These are the activations of a small neural network, seen along a few directions. Each row is one input.
Each table varies a few parts of the input and shows all the possible inputs, shuffled.
A made-up example of a description, with smaller parts first: line(4) and (point or ring(9) or (values(2) and ring(5))).
Shared parts are said once, and a part with two or three values counts as separate values.
(in the rows, 128 means zero)

Other details of the inputs shift rows strongly along three fixed directions, in all tables alike. That doesn't count.

Table:
x1: [151 120 168  98  98 126 114 163 127 152 170 131]
x2: [132 170 151  94 190 123 117 137 158 183 151 108]
x3: [101  96 169 130  78  80  59 141 193 135 186 112]
x4: [127  74 135 103  94 127  90 123 176 197 185 106]
x5: [120 145  92 105 166  84 178  48 138 151  28 168]
x6: [135 136  78 191 113 183 172 145  82  30  69 159]
x7: [115 163 115 105 189 111 109 111 152 175  85 169]
x8: [143 121  90 165 133 184 122 146  51 110 100 154]
x9: [129  10  24 164  37 159 170  55 145 149  79 158]
x10: [132 146 166 107 136 157 136 156 158 145 178 115]
x11: [146 194 105 160 170 201 178 147  68  77  70 178]
x12: [105 213 225 123 205  94  79 108 123 153 156  96]
x13: [152 135  74 126 168 139 156 121  41 126  71 149]
x14: [106 148  85 115 197  81 134 106 167 140  98 107]
x15: [130 110  73 120 144 108 162  72  91 140  52 152]
x16: [146 106 204 178  28 202 116 171 102  90 192 127]
x17: [131 158 145 112 153  98 127 171  98  95 146 106]
x18: [115 185 169 123 201 114 134  92 126 158 135  84]
x19: [169  87 154 147   9 201 167 167  94  78 171 147]
x20: [102  65  87 114 114  67  95 118 209 170 149 105]
x21: [131 149 190  74 122 108 118 146 159 152 171 131]
x22: [122 191 152 142 183 131 153 148 120  79 145  78]
x23: [127 143 129 123 154 100 157  78 101 136  82 138]
x24: [ 76 138 179 119 127  37  58 119 213 139 160  99]
x25: [164 162 146 151 167 198 127 187  38 114 178  80]
x26: [106 106 150 123 113  75  43 160 177 145 179 114]
x27: [123  62 124 122  66 139  75 120 156 171 151 156]
x28: [108 125  48 148 156 112 171 109 150  97  67 120]
x29: [104  65  75 115  69  56 137  84 190 113  86 143]
x30: [138 154 128 141 158 163 173 105 118 123 102 118]
x31: [143 172 148  74 204  98 107 138  97 164 127 121]
x32: [153 100 148 158  35 209 162 155 131 106 189 122]
x33: [119  14  45 116  40  71 121 112 176 139 102 159]
x34: [155 138 188 154  71 162 143 197  73  34 192  88]
x35: [126 141 124 119 137 164 127 135 141 120 109 176]
x36: [124 166 128 148 184 145 121 117  70 123  97 138]
Description of these inputs: values(3) and (line(4) or ring(8)).
Changing only the values(3) part turns x2 into x7. The same change can be made to x28. Which row results?
> x24
Which other rows does x21 become when the values(3) part takes its other values? List them by row number.
> x10, x35

Table:
x37: [124 119 165  72 123  74  75 122 175 200 187  95]
x38: [116 178 109 116 193 111 156 112 161 146  83 147]
x39: [104 135 159 122 127  57 116  82 166 160 105 121]
x40: [107 113 200 101  91  82  75 123 160 158 175 132]
x41: [146 154 117 128 157 167 146 158  75 116 101 161]
x42: [140 165 121 161 128 155 174 151  97  66 110 132]
x43: [145 145  65 127 168 156 171 109  92 149  70 162]
x44: [110  58  65 121  90  98 159  74 188 153  90 137]
x45: [127 111  47 106 163 116 125  89 136 166  76 149]
x46: [138 142 172 150 101 151 122 164  83 114 136 147]
x47: [119 187 168 111 217 112 105 136 109 151 153  75]
x48: [136 105 153 111 112  92 112 147 132 148 182  85]
x49: [127 105  89 160 106 149 146 114  95  80  90 146]
x50: [137  90 100 146  58 127 152 151 134  70 129 131]
x51: [123 133 123 150 126 152 119 132  93 109 101 162]
x52: [123  81  93 136  78 113 148 103 126 105  86 146]
x53: [132  63 120 129  78 107 100 128 151 145 173 100]
x54: [106 104 117 103 116  84 111  95 149 150  90 165]
x55: [125 159 181 104 149  92  91 155 104 127 156 123]
x56: [ 98 127 113 118 136  84 117  93 187 117 110 125]
x57: [123 135  89 155 141 158 150 125 151 124  89 153]
x58: [115 102 129 133 117 125 119 127 157 130 160  96]
x59: [113 148  68 128 186 137 153 106 155 126  62 160]
x60: [120  92 139 118  80 122 126 127 195 144 156 135]
x61: [132 192 196 135 171 139 139 176 101 121 185  71]
x62: [113 165 147 104 192  78 129  99 137 182 118  97]
x63: [130 178 157 140 191 128 119 136 101 149 142  89]
x64: [130 187 182 155 159 138 115 159  75  87 155 100]
x65: [120  95 142 160  49 141 121 132 163  91 161 122]
x66: [147 159 153 116 170 123 130 162  80 126 163  82]
x67: [134 166 146 140 155 130 149 145  74  86 113 120]
x68: [125 170  99  82 213  99 132 104 125 179  91 128]
x69: [139  77 132 159  37 162 145 147 170 126 156 144]
x70: [118 159 147 159 127 130 130 135 141  98 131 116]
x71: [148 161 167 117 137 185 163 115 136 126 134 138]
x72: [114 187 119 101 223  89 112 138 161 133 117 118]
x73: [125 161  91 112 190 113 145  99 123 162  53 179]
x74: [133 161 196 116 136  86 101 172  98 100 180  80]
x75: [128 153  75  96 195 121 153  96 117 172  67 151]
x76: [127 159 165 128 150 157 108 180 136 106 179 101]
x77: [122 141 128 160 142 146 142 133 129 126 137 105]
x78: [142  71 142 133  55 146  81 174 131 125 185 133]
x79: [ 96 141 169 121 137  83  75 102 162 168 126 144]
x80: [126  95 134 110  90 105 109  95 180 206 143 129]
x81: [134  82  66 111 110 106 134 112 140 146  81 180]
x82: [112 142 112 104 164  54 129  89 136 131  83 127]
x83: [148  86  82 161  99 191 151 149  75  95 129 118]
x84: [157 142 105 156 130 183 159 156  71 116  86 171]
x85: [167 155 174 130 138 202 171 120  61 125 147 111]
x86: [130 110  83 171 117 177 168 131 109 100 111 127]
x87: [111 135 150 108 158  64 119  81 171 202 124 104]
x88: [138 117  83 122 142 163 124 126 108 138 117 134]
x89: [123  93 158 145  73 116 134 125 172 153 173 102]
x90: [147 140 140 176  80 171 168 168  99  65 136 126]
x91: [122 121 175 110 126 101 112 127 141 165 179  86]
x92: [138 129  67 139 175 140 151 124  83 117  91 121]
x93: [138 132  64 144 153 167 155 149 118  88  89 147]
x94: [138 104  66 124 128 149 153 121 105 129  64 180]
x95: [130 163 150 144 156 137 120 155  76  79 133 105]
x96: [131 119  85 144 144 137 146 149 113  96 128 110]
x97: [139 107 132 110 106 123 109 149 125 143 140 144]
x98: [120 151 150 117 156 108  83 145 105 119 136 133]
x99: [118 142  73 120 186 134 130 102 121 146  53 178]
x100: [114 149 110 121 143  98 151 113 149 101  92 129]
x101: [113 208 188 135 199  91 101 129 111 125 135  95]
x102: [158  59 110 124  42 152 121 160 121 136 178 127]
x103: [111 145 109 123 173 107 107  93 153 177  79 163]
x104: [126  85 140 113  88 113  70 132 161 155 164 136]
x105: [124 156 168 130 167 121 106 132 118 151 171  83]
x106: [ 93 109 126 106 106  59 127  73 216 143 110 135]
x107: [ 98  77  85 111 110  40 102  62 189 146  85 139]
x108: [138  85 142 112  80 127  76 154 147 157 203 104]
x109: [123  77 105 119  75 124 135 118 193 136 128 142]
x110: [148  54 127 146  28 193 180  82 146 129 145 140]
x111: [157 159 194  97 137 183 134 112 104 168 175 117]
x112: [119 132  72 103 169  92 152 102 173 142  73 153]
x113: [138  64  98 135  45 139 140 154 167 110 146 141]
x114: [136 122 124 151 112 139 124 151  80  72 133 115]
x115: [154 133 105 145 135 211 139 168  61 108 143 133]
x116: [129  41  69 151  44 162 123  98 154 145  95 189]
x117: [125 140 215  93 109 127 107  82 138 162 145 148]
x118: [126 163 195 122 149 131 127 169 120 124 197  69]
x119: [114 165 103 128 180  85 160  84 114 127  47 147]
x120: [135 139 107 136 121 123 157 146 116  73 111 126]
x121: [146 137 216  99 103 166 110 112 130 167 170 140]
x122: [159 122 133 155  66 208 193 110 100  66 117 151]
x123: [139  94 132 136  90 169  99 158 113 119 155 143]
x124: [130 108 169 140  72 134 111 147 112 124 151 152]
x125: [132 106 136 153  69 138 119 175 132  64 174 107]
x126: [107  89 111 128 100 116 102  97 144 135 101 172]
x127: [137 107 100 150 100 153 117 164  74  79 118 158]
x128: [137 163 119 129 172 165 123 140  95 147 129 125]
x129: [116 123 212  94  92  64  57 158 150 149 200 109]
x130: [125 190 149 135 189 149 126 156 136 119 139 119]
x131: [122 173 129  99 207  94 136 118 111 156 111  96]
x132: [135 120 183 119  85 136 142  70 130 129 129 134]
x133: [144 125  79 163 137 179 163 164  78  75 123 112]
x134: [143 139 130 157 124 188 123 182  45  68 128 148]
x135: [137 170 188 128 152 154  88 166 109 163 193  90]
x136: [111 121 137  97 144  61 120 120 179 157 149  89]
x137: [115 166  92 129 179 102 137 118 134  88  86 126]
x138: [ 98  93 103 132  91  98 125  85 198 118 111 140]
x139: [123  61  98 126  73 100 141 108 175 142 137 116]
x140: [132 141 101 159 156 178 162 151  91  89 125 113]
What do these inputs look like to the network?
> ring(8) and (point or (values(2) and line(6)))
Changing only the ring(8) part turns x51 into x130. The same change can be made to x40. Which row results?
> x60
Changing only the ring(8) part turns x63 into x79. The same change can be made to x131. Which row results?
> x54
Changing only the ring(8) part turns x106 into x91. The same change can be made to x50. Which row results?
> x48
Which other rows does x107 become when the line(6) part takes its other values? List them by row number.
> x49, x64, x95, x101, x114
Which other rows does x89 become when the values(2) part takes its other values? List them by row number.
> x77
Start at x104 and move only the ring(8) part, one step at a time. The first step leads to x98. Which rows follow, in order?
> x114, x137, x93, x133, x92, x45
Which other rows does x119 become when the ring(8) part takes its other values? List them by row number.
> x38, x42, x43, x61, x62, x73, x124
Which other rows does x43 become when the values(2) part takes its other values? List them by row number.
> x128
Which other rows does x70 become when the line(6) part takes its other values? List them by row number.
> x56, x65, x125, x137, x138
